These are the activations of a small neural network, seen along a few directions. Each row is one input.
In each table, some parts of the input vary, and every possible input appears once, in random order.
Descriptions start from the smaller parts, as in this example, which fits no table here: one of 5 places around a ring, together with either a single point or one of 11 places along a line or (one of 2 separate values, together with one of 6 places along a line).
Shared parts are said once, and a part with two or three values counts as separate values.

Other details of the inputs vary at random and push rows far along two fixed directions, the same in every table; ignore that.

Table:
row 1: [-12 -15  -6   3  -1 -30  23  -1  -9 -10  -8 -10   8]
row 2: [ 26 -11 -31  -9 -14  22  14  -4   6   9 -14 -13  16]
row 3: [-49  67  81 -72  29  87  35  85  -7  -9 -94 -26  -8]
row 4: [ 17 -11 -35  -4 -11  13  26   6  19   1 -16 -10   3]
row 5: [-44  38   2  19  15 -16 -49  26 -29  25  41  34 -11]
row 6: [  4 -11 -23  12  17  -1  15   6  10   0   2 -14   7]
row 7: [ -1 -23   5 -14 -24 -15  22   3   1 -22  -9 -19  30]
row 8: [-20  16   6  27  44 -58  -8  12 -44  22  14  45 -27]
row 9: [  3  11  -8  -4  -9  10 -15 -22  21 -23  15   9  -5]
row 10: [ 19  -1  12  -3  -2   0  11 -25   4  20  -2  -5  -3]
row 11: [-16 -21 -27 -13 -12 -14 -28   1   2 -10  -6   4   6]
row 12: [ 18 -27  -1  -6 -39 -16  13  -9  -9  -8 -10 -11  26]
row 13: [-12 -13 -15   8 -14  29 -11 -14   6  -9  19  -4 -28]
row 14: [  8 -16 -12 -18 -31  -6  22 -10 -13   1 -26  -9  16]
row 15: [-10  23  54  20  58 -27 -18   9 -15  17  31  20 -12]
row 16: [ 25  -7  30   2  -9  -1   3 -15   7  11   4  -8   6]
row 17: [ -9   1 -11  11 -15  20 -21 -20  19 -12   9  11  -2]
row 18: [  2 -10 -20   8 -16  14 -13 -20   8  -6  25   0 -21]
row 19: [ 18   9 -13  10  -7  -5 -26 -28  22 -22   5  -1  -9]
row 20: [ 12 -13  -9   6  11   1   3  10  10  -5  14 -10  22]
row 21: [ -9  31  31  20  52 -27  -4   5 -16  30  13  33 -38]
row 22: [ 31 -17 -12  -3 -20  21   5   6   8   1  -7 -15  25]
Description of these inputs: either one of 2 separate values or one of 5 places along a line or (one of 3 separate values, together with one of 5 places around a ring).
Change only the choice among 3 separate values in row 6. List by row number the other rows that result.
> row 1, row 3

Table:
row 23: [  2 -55 -68 -10 -82  35   8 -56  40 -31  26 -36   3]
row 24: [ -43   34   22  -82  -27   61   66   63  -14  -12 -121  -22    6]
row 25: [ 34 -24 -54   1 -56  20  -6 -67  67 -59   3 -15  13]
row 26: [ -5  -6  33  30   0 -73  -8 -43 -14  15  42  27  -9]
row 27: [ -33    9    8  -85  -11   75   55   91    4  -32 -112  -47   40]
row 28: [ 36 -32 -22  14 -24   0  53 -36  56 -12  16 -44  -1]
row 29: [-80  54  48 -40  14  85 -37  81 -39 -25 -44  29 -48]
row 30: [ 41 -55 -53   7 -32 -28  31 -12   0  -9 -11 -25  40]
row 31: [  3 -28  21  39  29 -72 -28 -18   0   4  61  17  21]
row 32: [ -31   17  -10   73  104 -118  -24    7  -61   35   68   63  -43]
row 33: [ -7  64  65 -16  66  75  -2  72 -38  23 -46   6  -8]
row 34: [-10  36  73 -95 -46  74  20  58 -15 -15 -95 -28  22]
row 35: [ 46 -56 -30   7 -16  13  39 -40  62 -10  12 -51  30]
row 36: [ 44 -46  -3   5 -54 -22   9 -40  13 -17  12 -37  56]
row 37: [ 49 -10   2  40  28 -30 -12 -40  -7  43  41  26 -29]
row 38: [-79 100 108  -3 103 -19 -38  86 -73  19   2  51 -34]
row 39: [ 44 -61 -58 -12 -64 -29  37 -40   5   1 -26 -24  26]
row 40: [  6 -28 -55   9 -56  15 -19 -41  54 -15  19 -27 -11]
row 41: [ -3  32  33  82  99 -72 -27 -34 -35  65  72  70 -64]
row 42: [-15  38 -25   4   4  38 -47  56 -24  33  23  37  17]
row 43: [  1  16 -33  32  22 -26 -70 -47  17  -1  57  29 -28]
What do these inputs look like to the network?
> either a single point or one of 5 places along a line or (one of 3 separate values, together with one of 5 places around a ring)
Start at row 25 and move only the place on the line of 5, one step at a time. The first step leads to row 43. Which rows follow, in order?
> row 40, row 23, row 29
Change only the place on the ring of 5 in row 35. List by row number the other rows that result.
> row 28, row 33, row 37, row 41

Table:
row 44: [-12  17  24 -39 -35  54   7  10  13 -13 -35 -17  -4]
row 45: [ 26 -21   2  48  21 -70 -20 -41 -16  18  54  25   2]
row 46: [ 14   8  20 -36 -13  41  25  29   1  -6 -47 -22  22]
row 47: [-12  15  25  24  66 -27 -17  27 -29  18  22  23  -7]
row 48: [-14  17  17  25  70 -26  -7  23 -28  21  16  25 -19]
row 49: [ -1  24  27  23  57 -18  -9  13 -34  39  16  30 -22]
row 50: [ 10 -22 -21 -15 -31  36  11  -2  38 -26  -8 -35  20]
row 51: [ 14 -41 -43 -11 -53 -13  35 -21  11 -10 -19 -24  17]
row 52: [-15  15   5  18  46 -32 -25  34 -51  28  14  36  -2]
row 53: [-19  14 -18 -44 -27  64   8  41  -1 -12 -51 -12   6]
row 54: [ -3  23  24  20  59 -29 -21  23 -31  28  15  29  -5]
row 55: [-24  16  16  14  37 -40 -29  27 -53  21  15  37  -1]
row 56: [ 16 -46 -68  27 -43 -35  -5 -54  16  -5  35   0  -2]
row 57: [ 29 -62 -61  43 -32 -44   5 -79  46 -15  56 -17  -4]
row 58: [ -2  -6  -9   8 -14  -3 -11 -12  16 -15  22  -4   9]
row 59: [-14  31  39  10  47 -13  -4  15 -35  31   1  27 -30]
row 60: [-26  33  22  16  40 -20 -41   5 -21  11  22  38 -29]
row 61: [-13  24  14  25  63 -27  -5  24 -30  24  17  29 -17]
row 62: [ -6  16  25 -37 -32  59   1  16  12 -12 -29 -20  10]
row 63: [-14  34  16  21  45  -8 -33   1 -26  16  19  41 -40]
row 64: [ 27 -24 -11 -14 -37   4  38 -26  19 -11 -26 -26   9]
row 65: [ 12 -25 -33  -8 -28  29  18 -14  40 -22  -6 -31   7]
row 66: [-13  32   5  22  55  -6 -35  13 -19  23  21  37 -29]
row 67: [-38  59  74  -7  63  -1 -19  47 -54  29 -13  38 -31]
row 68: [-21   2   6 -44 -34  20  23  32 -13 -14 -53 -15  16]
row 69: [  2 -26 -35 -18 -60  15  -3  -9  15 -22  -7 -19  26]
row 70: [  3 -19   6  44  37 -65 -17 -21 -12  10  52  17   1]
row 71: [-36  57  53 -70 -11  90   4  60  -9 -23 -79  -8  -9]
row 72: [ 30 -19 -33  58  22 -45 -30 -52   1  19  64  30 -20]
row 73: [ 38 -53 -62  39 -40 -46   0 -84  44  -5  49 -10  -2]
row 74: [-24  17  11 -36 -28  45  12  21  17 -29 -34 -18   2]
row 75: [ 23 -37 -16 -11 -49 -18  31 -36  31 -15 -12 -31  22]
row 76: [-25  44  60 -64  -3  60  25  58 -18 -14 -82 -11   2]
row 77: [-20  24  33  21  51 -36 -17  22 -33  14  23  28  -4]
row 78: [ 14  -6 -18   7  -6   4 -15 -11  18   0  14  -3   8]
row 79: [ -3   9  25 -41 -19  28  21  27   6 -12 -47 -24  26]
row 80: [ 35 -28  -4 -11 -37  14  30 -14  21   2 -11 -33  28]
row 81: [ 39 -65 -70  35 -34 -57  17 -52  11   8  34  -8  20]
row 82: [ 20 -23 -23 -11 -54  28  21 -38  38 -11  -7 -29  -2]
row 83: [  9 -23 -45  50  11 -51 -44 -26 -16  18  64  32  -3]
row 84: [ -9  17  18 -46 -13  38  37  28   7  -9 -64 -24   5]
row 85: [ 27 -23 -24  53  34 -70  -8 -39  -5  29  51  22  -7]
row 86: [-20  32   3  27  56  -6 -28  18 -19  16  28  35 -28]
row 87: [-28  10  -6 -43 -42  42   0  26  -2 -22 -42 -10   5]
row 88: [  7 -36 -26  -6 -49   5  13 -36  44 -34   5 -32   9]
row 89: [  3  15  14 -34 -24  66   4  22  14  -5 -30 -21   9]
row 90: [ 56 -55 -54  42 -38 -33 -10 -74  36  -4  56  -9  15]
row 91: [ 13 -18 -16 -16 -47  18   1 -20  35 -21  -6 -26  22]
row 92: [ 12  -3  -2  43  19 -40 -44 -35 -10  10  57  32 -11]
row 93: [-42  65  40   2  73  23 -40  65 -38  14   3  39 -23]
row 94: [-23  19  24  22  63 -33  -6  15 -29  15  14  25 -28]
row 95: [ -1   8  13 -32 -10  35  32  39   7 -12 -41 -27  26]
row 96: [-54  65  67 -15  67   3 -10  68 -50  11 -24  34 -23]
row 97: [-19   9  15 -36 -19  51   3  26  19 -30 -29 -25  13]
row 98: [ 16 -12  15  42  23 -58 -19 -31 -19  28  52  22  -2]
row 99: [ 41 -33 -23 -10 -38   9  40 -25  26  -7 -21 -30  21]
row 100: [ 14 -44 -14  -7 -42 -16  36 -30  33 -26  -6 -37  20]
row 101: [ 33 -30 -33  -1 -48  27  17 -38  40  -4   4 -28   7]
row 102: [-12  11  11 -34 -13  29  42  26   7 -15 -49 -24   5]
row 103: [-20  19   0 -33 -20  51  20  21  19 -23 -38 -19  -6]
The inputs of row 61 and row 86 match in every part but one. If row 64 is changed in the same way as row 61 into row 86, which row does it become?
> row 63
The inputs of row 96 and row 74 match in every part but one. If row 99 is changed in the same way as row 96 into row 74, which row does it become?
> row 72
What do these inputs look like to the network?
> one of 2 separate values, together with one of 5 places around a ring, together with either a single point or one of 5 places along a line
Start at row 88 and move only the place on the line of 5, one step at a time. The first step leads to row 74. Which rows follow, in order?
> row 60, row 71, row 44
Start at row 70 and move only the place on the line of 5, one step at a time. The first step leads to row 77. Which rows follow, in order?
> row 79, row 45, row 98
Change only the choice among 2 separate values in row 50. List by row number the other rows that result.
> row 47
